[4, 2, 7, 5] result: 7
[[515, 639, 216, 894, 739, 516, 216], [948, 144, 473, 648, 578, 552, 473]] result: 516
[6609, 5482, 4063, 2502, 7763, 8492] result: 7763
[[532, 351, 594, 458, 443, 488, 511], [849, 353, 782, 516, 341, 343, 58], [547, 369, 652, 502, 446, 484, 467]] result: 488
[-259, -746, 540, 98, -696, 355, 495] result: 355
[81, 77, 88, 74, 48, 25, 85] result: 25
[[3, 4, 7, 2], [5, 5, 3, 2]] result: 7
[8, 4, 8, 5, 4, 2, 4] result: 2
---
((232, 229, 286, 247), (362, 190, 83, 38), (507, 745, 896, 867)) result: 232
((87, -192, -74, 130, -56, -245, -274), (225, -194, -74, 130, -56, -280, 9), (-552, -192, -52, 772, 718, 182, -825)) result: 87
((372, -763, -97, 347, 90, 312), (490, 423, -265, 596, 169, 322), (28, 97, 626, -108, 734, 286)) result: 372
((-9, -21, 2, -37, -43, -1), (36, 25, 0, -33, 39, -9), (12, -24, 22, -4, 34, -21)) result: -9
((6754, 6659, 6678, 6820, 6828, 6768), (5540, 8704, 8162, 2693, 1988, 3354), (6723, 5915, 5993, 7924, 8416, 8494)) result: 6754
((-731, -862, -337, 336, -131, -983), (-193, -100, -214, 236, -347, -539), (-417, -56, -628, -575, 503, 21)) result: -731
((295, 573, 404, 260, 418, 172, 304), (660, 415, 357, 447, 218, 343, 150), (766, 222, 483, 640, 151, 493, 202)) result: 295
---
[[-0.089 -0.095 -0.012  0.202 -0.047 -0.086  0.014]
 [ 0.035  0.006 -0.015  0.038 -0.091 -0.152  0.001]] Out: -0.047

[ 16.98  12.29   1.18 -11.46  10.84 -12.56  -5.22] Out: 10.84

[[ 0.102  0.029  0.064 -0.036 -0.109 -0.023  0.062]
 [ 0.125 -0.181  0.053 -0.010  0.007  0.079 -0.044]] Out: -0.109

[ -8.56  15.15 -12.83 -13.71   0.64  -5.92   2.01] Out: 0.64

[[ 11.0 -12.9 -12.8  13.2  -6.3 -15.0   8.7]
 [ -1.5   3.7 -15.3   5.9  -6.0 -11.3   8.4]] Out: -6.3

[ 0.5  0.7  0.4  0.7  1.4 -1.2  1.7] Out: 1.4

[[ -5.3   5.6 -18.8  17.3 -18.9  -6.0 -16.4]
 [ 10.3 -10.0 -16.0 -18.5 -11.6   9.2  21.7]
 [  4.1 -19.5   0.2 -11.7 -18.1 -19.2  22.1]] Out: -18.9

[[-0.55  1.68 -0.23 -0.70  0.03 -1.39 -0.82]
 [-0.47 -1.13 -0.62 -0.89 -0.47 -0.65 -0.43]
 [-1.33  0.40 -0.34 -0.67 -0.31 -1.47 -0.68]] Out: 0.03
---
[ 43.7  56.0  34.1 -33.9 -19.9  11.7]
11.7
[-68.0 -22.9 -57.2 -47.0 -45.7]
-45.7
[ 31.2   3.0 -54.6  32.3]
32.3
[ 64.9 -50.2 -55.4 -73.5]
-73.5
[-38.5 -72.1 -52.0 -30.5 -41.1]
-41.1
[ 19.5  -7.9  63.8  30.1 -44.3  -6.1  -4.3]
-4.3
[ 47.1 -25.7 -69.6 -73.2]
-73.2
[ 10.2  16.5 -65.3   7.0]
7.0
[ 66.6  38.0 -60.7  34.5  34.9]
34.9
---
[[ 17.4  39.4  -4.2   2.9  10.0   4.2 -15.0]
 [ 74.8  56.6  53.7 -44.6  18.5  52.7 -41.0]]: 56.6

[[ -6.1 -22.5 -47.5 -32.1 -27.9]
 [-63.5  20.6  23.3  46.2 -15.1]]: 20.6

[[ 48.7 -10.3 -10.5  32.7  16.4]
 [  5.0   8.2   0.5  64.6  40.5]]: 8.2

[[-13.3 -42.0 -20.3  21.6  50.0]
 [-21.0  37.5 -10.0  -3.7 -60.1]]: 37.5

[[ 13.8  27.9  41.8 -70.1  54.2]
 [ 20.6 -11.0  74.8 -61.4  37.0]]: -11.0

[[ 20.8 -55.6  -5.0 -20.0  11.9 -12.6  -6.1]
 [  5.9  16.3 -10.2  43.0 -32.4  -4.7   3.0]]: 16.3

[[  0.5   4.7  -2.8  22.0  24.8 -59.2 -30.1]
 [ 13.4   8.4  -5.4  31.7 -21.7  36.3  20.5]]: 8.4

[[-20.9  -9.4  16.1  40.0]
 [-45.5 -44.8 -58.0   8.5]]: -44.8
---
[[7635 5359 5597 7424 4426 6595 3732 8210 6260 4545 5845 5681 6574 7126]
 [7703 5375 5665 7491 4144 6712 3584 8360 6408 4553 5897 5694 6642 7285]
 [7406 5699 6634 7507 2715 7165 3760 8690 7208 5093 6403 6587 6719 7457]
 [7702 5406 5780 7551 3812 6755 3517 8513 6506 4520 5972 5769 6757 7504]
 [7799 5463 5940 7548 3503 6863 3470 8583 6635 4545 6077 5905 6769 7441]
 [7662 5529 6147 7681 3274 6988 3552 8643 6882 4692 6197 6103 6774 7552]] → 7635

[[612 278 427 517  30 501 356 339 476 464 431]
 [301 434 445 390 669 407 394 282 479 452 465]
 [442 411 322 587 637 475 454 357 388 522 467]
 [515 560 480 567   8 440 401 964 484  50 476]
 [446 354 417 438 294 467 564 588 512 368 605]
 [335 461 378 552 536 509 480 397 530 361 365]
 [343 337 528 218 638 427 436 323 404 140 329]] → 612

[[6223 4454 6244 2686 4079 4210 4133 3331]
 [4418 5465 4419 7435 5498 5957 5065 5975]
 [4814 5511 4384 5712 5981 5525 5969 6289]
 [4726 5333 5336 4643 5257 5085 6001 5199]
 [4529 5960 5102 3566 6705 4549 8640 7124]
 [3855 6092 3090 8917 6907 6659 6268 8035]
 [5638 4977 5124 4855 5130 4931 4760 5112]] → 6223

[[5056 3075 5335 4101 7111 4395 6476 4563 7782 6865 4511]
 [5097 4191 6092 7575 2054 5059 4887 5256 4371 4774 4212]
 [5593 4480 6826 7477 2419 6275 4073 5532 4775 6402 6789]
 [4440 6814 4617 3151 6492 6793 4831 7920 3817 4850 4730]
 [5103 7437 3386 7142 3512 5161 5488 5673 6486 3465 6751]
 [4942 5302 4292 5623 8703 8217 6244 4984 5104 6136 4924]
 [6963 3046 5956 4400 6319 3593 4451 5137 6028 7074 7466]
 [6455 4029 8307 4621 4750 3893 6806 5799 6526 7388 5537]
 [6667 4781 8419 5623 4192 5232 7595 4494 5511 6258 7231]
 [4865 5836 4691 3889 7528 8797 4948 6335 4235 5101 5228]] → 5056

[[58 64 73 75 79 34 59 44]
 [62 57 51 85 41 66 56 51]
 [47 45 52 43 52 49 51 49]
 [16 46 82 46 69 53 66 53]
 [44 51 51 13 70 33 70 53]
 [42 55 58 54 55 53 63 64]] → 58

[[-18  32   3  -9   9   1  14  -4]
 [  2  29   7 -21   6   4   6   3]
 [ -3  30   6 -17   6   3   9   1]
 [  9  28   9 -24   4   5   4   5]
 [  8  34   9 -31   4   5   4   4]] → -18

[[5 1 4 1 6 2 5 5 5 4 4 3 6 4 3 5]
 [4 5 3 7 2 5 3 2 2 3 4 4 1 4 6 2]
 [5 4 3 8 2 4 3 2 2 4 4 4 1 4 6 2]
 [6 1 4 4 7 1 4 2 2 4 5 4 3 5 4 4]
 [2 5 6 1 3 5 5 6 5 3 4 4 4 3 2 5]
 [3 4 5 1 4 4 5 5 5 3 4 4 5 3 2 5]
 [5 1 3 3 6 1 5 4 4 4 4 3 6 5 4 5]
 [2 6 3 5 2 5 3 4 4 3 4 4 3 3 5 3]] → 5
---
[  79.56 -106.74  184.15    4.98  148.84] 79.56

[[ 0.161 -0.056  0.025 -0.009 -0.164 -0.094]
 [-0.022 -0.051 -0.078 -0.099  0.000  0.016]
 [ 0.102 -0.019  0.035  0.009 -0.017 -0.013]] 0.102

[-0.4 -2.0 -0.7  0.0 -0.9 -1.4  1.7] -0.4

[  8.6   2.5  -9.9  14.8 -16.2] 8.6

[ 0.9  0.2 -0.4  1.3 -1.3] 0.9

[[-0.05  0.17 -0.07 -0.12]
 [ 0.18 -0.01 -0.12 -0.10]
 [-0.06  0.10 -0.15  0.16]] -0.06

[[  40.026  103.891 -179.439 -124.990  176.030]
 [  86.272  181.123 -125.836  -30.377  200.792]] 86.272
